Each row below holds a small network's activations on one record, seen along a few directions.
Here are examples, each followed by its value of one field, D.
Other fields move the rows too, some of them a lot.
In the rows, zero is written as 500.
Strong random noise was added to every row along 12 fixed directions; ignore it. To show where, here is one row again and again, with new noise each time:
[621 476 335 657 651 512 323 585 462 538 383 592 422 512 545 516 390 553
 542 385 368 628 333 389]
[352 496 598 379 577 501 448 541 381 529 647 509 521 562 607 447 522 321
 458 390 420 436 580 497]
[559 441 498 649 537 494 406 703 479 590 502 676 595 586 506 596 671 540
 494 657 489 209 386 522]
[485 469 492 481 609 501 652 513 620 535 577 315 567 488 389 401 647 493
 481 628 668 433 637 727]
[318 697 449 482 292 470 379 417 549 501 485 515 480 473 438 548 512 431
 452 574 580 578 660 617]
[631 464 380 584 368 407 470 427 616 388 322 659 482 501 425 469 341 479
 569 602 695 361 634 627]
[560 429 305 456 446 723 225 611 704 434 498 451 475 778 263 688 701 607
 256 594 302 766 192 409]
[479 574 476 507 368 522 435 503 543 460 444 579 475 511 384 588 476 523
 515 572 506 488 504 488]
[588 388 394 533 431 511 365 507 472 422 426 575 486 495 636 612 589 616
 410 436 398 547 266 484]
[455 523 605 536 688 503 540 513 622 533 609 275 575 593 310 430 592 539
 410 597 612 643 581 436]
[587 626 666 575 563 490 587 508 595 714 562 429 654 336 494 544 612 548
 519 645 296 628 482 512]
[435 667 561 660 559 421 556 621 369 667 468 667 542 402 445 472 442 418
 701 619 579 151 697 548]
[460 427 700 504 659 466 386 575 404 340 512 587 517 635 486 423 291 440
 619 287 522 525 524 311]
[761 362 286 510 712 489 502 508 602 551 418 587 406 536 529 325 228 321
 588 428 427 486 569 578]

[576 663 420 607 511 444 439 396 548 612 409 566 449 444 444 464 253 395
 540 534 436 607 654 402]
d1
[443 697 580 571 555 459 476 425 436 563 460 553 448 527 325 447 206 375
 541 504 460 591 707 199]
d8
[475 540 532 516 397 524 293 617 703 524 519 661 527 533 568 559 490 441
 629 475 420 698 434 745]
d4
[510 330 706 246 406 577 405 539 682 272 708 622 363 677 539 630 272 487
 541 301 463 696 297 329]
d6
[566 481 372 497 385 382 473 242 411 454 404 498 482 467 627 468 429 428
 249 512 499 509 598 391]
d5
[390 489 599 471 509 417 431 424 646 422 590 338 465 515 610 494 513 576
 414 403 626 871 453 508]
d2
[244 593 605 639 609 568 336 676 447 503 513 340 761 563 378 467 876 551
 497 521 508 639 517 756]
d3
[528 541 579 596 525 376 522 404 475 558 453 541 577 496 545 424 434 409
 469 573 540 441 663 438]
d7

Here are new rows. What is D for each?
[651 202 565 527 822 489 654 579 480 432 521 421 523 566 586 351 507 539
 537 369 532 453 406 487]
d6
[444 498 399 430 525 607 464 560 542 457 406 465 506 603 358 402 519 387
 560 462 427 578 580 686]
d2
[410 632 486 539 501 480 314 666 587 748 616 728 395 547 657 571 354 302
 593 492 345 579 472 532]
d8
[470 515 381 576 515 482 433 473 328 550 453 519 497 396 654 519 588 513
 456 428 420 459 442 521]
d4
[455 423 508 461 494 415 709 199 311 298 424 252 503 444 506 350 515 573
 329 410 740 466 685 370]
d1
[545 500 528 745 400 429 374 711 676 646 429 721 636 534 584 619 713 578
 573 745 523 411 364 742]
d3
[296 741 494 376 424 586 682 541 268 598 573 583 250 304 426 601 314 474
 728 424 473 294 552 356]
d4
[377 582 750 397 424 552 445 441 559 478 611 393 647 604 422 517 583 448
 360 509 353 784 547 393]
d5
